Each row below is a small network's average activation on inputs in which a field has the value named, seen along a few directions.
Values that are neighbours, or in one group, have similar rows; names and order tell nothing.
In the rows, zero is written as 500.
Random noise pushes rows far along 12 fixed directions. That doesn't count. These rows show it; they differ only by the noise:
[661 574 460 987 291 239 337 458 683 632 468 695 646 463 274 637 320 566
 714 292 670 517 281 763 600 652 676]
[472 549 474 520 331 670 544 455 546 419 531 833 368 512 632 339 550 425
 247 576 267 668 410 599 389 441 624]
[619 759 646 695 511 200 605 428 434 379 412 638 387 491 451 500 251 719
 745 445 506 488 664 663 414 503 640]
[176 734 803 168 600 748 519 580 286 327 517 586 362 530 456 440 561 531
 576 422 651 269 498 604 693 504 311]
[579 331 450 313 500 631 595 510 578 229 494 511 458 792 413 391 577 354
 399 724 507 654 522 598 510 397 584]
[173 857 286 428 503 569 564 581 274 355 562 670 404 431 557 288 596 576
 755 506 531 350 515 639 376 315 586]
[548 361 220 613 375 552 492 612 450 670 502 419 517 309 647 532 639 478
 312 586 186 566 427 310 235 531 394]
[425 595 432 328 556 558 317 422 541 446 415 454 497 600 617 403 469 400
 633 627 553 488 449 381 513 266 523]
[579 697 532 515 462 491 401 610 503 660 512 636 254 426 678 521 479 440
 432 222 247 362 350 301 442 501 364]
[461 410 391 420 394 618 557 559 422 555 650 465 585 572 661 516 629 517
 545 344 652 378 549 550 516 674 511]
[385 639 522 278 626 747 262 466 440 413 309 510 442 589 629 383 563 433
 495 823 382 535 404 428 497 210 372]
[349 706 638 537 525 368 456 409 619 584 452 640 455 241 515 609 348 524
 448 321 419 522 540 461 466 466 528]
[655 458 575 368 235 599 455 496 471 560 650 485 286 736 855 376 417 359
 499 269 535 324 380 253 558 657 490]
[662 624 555 463 913 521 411 600 671 588 307 666 534 520 470 814 665 578
 319 420 254 611 657 714 487 395 360]


Field P:
p3: [261 297 312 388 592 594 511 466 559 587 527 101 758 430 556 638 590 488
 474 640 700 542 654 482 486 557 512]
p7: [300 576 475 568 391 589 431 470 444 548 560 633 475 326 503 292 497 433
 414 566 411 532 306 396 513 401 502]
p10: [382 262 507 158 654 517 712 490 737 528 649 337 614 531 488 762 629 354
 199 261 567 565 791 501 557 627 502]
p12: [632 487 714 445 557 617 377 433 365 695 451 598 409 331 779 346 558 481
 361 438 273 394 308 109 531 450 325]
p5: [546 522 559 535 565 534 338 566 547 608 479 528 446 509 436 488 512 423
 412 455 390 503 343 351 582 402 369]
p1: [310 611 720 400 444 352 609 414 541 524 626 417 404 360 509 550 269 498
 596 213 731 334 587 429 597 677 595]
p13: [507 397 377 471 420 687 237 359 420 782 517 485 728 421 916 432 641 543
 500 481 495 398 376 269 517 487 390]
p9: [365 854 524 742 509 717 231 677 500 618 327 433 192 643 404 681 440 469
 364 829 303 575 348 728 529 493 322]
p6: [627 484 261 658 437 529 365 420 309 737 563 553 640 400 848 246 594 581
 634 543 402 455 356 256 405 430 521]
p11: [424 557 476 469 575 378 634 424 435 406 567 514 543 441 459 379 446 560
 719 460 716 412 591 539 506 432 691]
p4: [694 474 289 493 593 498 599 766 541 246 509 554 215 743 185 376 630 297
 476 594 337 525 328 618 460 364 525]
p15: [526 254 451 482 344 736 469 412 785 564 515 524 586 706 650 690 584 363
  28 592 441 804 643 720 527 635 621]
p8: [379 426 964 330 351 710 257 337 597 681 442 502 478 360 648 578 376 346
 199 427 465 492 305 214 712 625 273]
p14: [491 653 512 344 664 308 646 395 653 477 600 499 357 585 706 532 351 526
 466 387 476 566 890 421 412 368 653]
p2: [453 496 289 564 467 308 825 561 466 341 593 521 463 381 379 428 526 552
 519 465 405 556 659 547 255 440 663]
The values of P form 3 separate groups.
Q: List the group mates of p5, in the order listed.
A: p7, p9, p6, p14
Q: List the group mates of p11, in the order listed.
A: p3, p12, p1, p4

Field L:
l19: [604 502 479 499 522 541 437 612 527 612 528 479 377 554 550 515 537 374
 388 435 344 484 394 335 516 500 402]
l18: [647 346 571 453 582 346 453 336 717 448 426 417 682 643 430 630 398 499
 535 536 665 616 643 524 596 448 584]
l4: [254 588 404 477 387 727 507 558 280 544 580 450 423 420 680 399 595 550
 522 621 491 407 485 481 414 574 436]
l9: [421 347 520 648 319 516 458 614 562 473 520 329 554 551 121 639 403 411
 428 637 639 582 356 618 650 664 435]
l8: [622 393 321 694 416 324 801 558 364 417 605 408 480 487 444 422 498 632
 604 577 500 527 683 547 302 617 633]
l1: [535 422 269 465 518 490 635 593 378 432 471 296 484 464 586 465 589 528
 516 663 359 509 627 405 258 468 502]
l16: [696 332 535 603 402 504 470 372 553 617 538 476 592 607 680 499 456 522
 437 546 543 586 526 497 529 640 609]
l2: [532 589 687 541 286 422 373 357 617 488 487 490 286 642 604 397 147 362
 558 420 595 473 340 399 623 537 665]
l10: [514 530 528 446 552 605 473 552 514 407 522 637 386 655 428 381 555 394
 436 533 452 541 405 560 577 355 495]
l12: [378 394 385 385 428 777 526 643 355 415 648 559 605 645 429 370 760 463
 483 550 628 434 407 664 622 556 420]
l14: [454 440 743 442 512 521 502 347 481 500 450 576 603 319 489 506 485 581
 406 459 469 534 493 443 532 505 392]
l5: [602 657 332 535 682 379 360 502 623 678 434 583 537 460 684 622 528 526
 505 387 336 547 605 440 405 328 477]
l11: [463 469 590 458 429 564 531 405 621 317 505 703 550 655 383 463 483 471
 388 591 590 665 556 745 601 481 648]
l17: [397 517 661 398 591 577 486 365 477 545 477 623 615 360 604 499 522 572
 471 405 554 467 521 526 560 503 517]
l6: [499 502 522 639 309 407 567 478 433 689 632 496 500 311 707 515 413 577
 526 184 554 360 504 418 458 771 575]
l7: [564 362 569 451 512 492 646 491 525 484 518 588 567 413 457 553 585 530
 354 412 422 539 550 501 460 574 463]
l15: [222 573 487 738 332 475 446 328 445 581 389 465 711 167 536 596 389 701
 521 730 528 628 575 643 336 581 588]
l3: [679 511 555 477 519 588 323 435 447 521 343 442 540 694 698 522 492 565
 600 670 558 477 491 549 544 516 469]
l13: [664 324 499 637 592 543 503 414 541 658 449 576 677 374 593 576 654 616
 378 571 383 614 537 537 417 539 485]
The values of L form a line.
Q: Name the neighbours of l13, in listed order.
A: l4
Q: Name the neighbours of l7, in listed order.
A: l14, l15
Q: Name the neighbours of l19, in listed order.
A: l16, l10
Q: Name the neighbours of l12, in listed order.
A: l9, l5
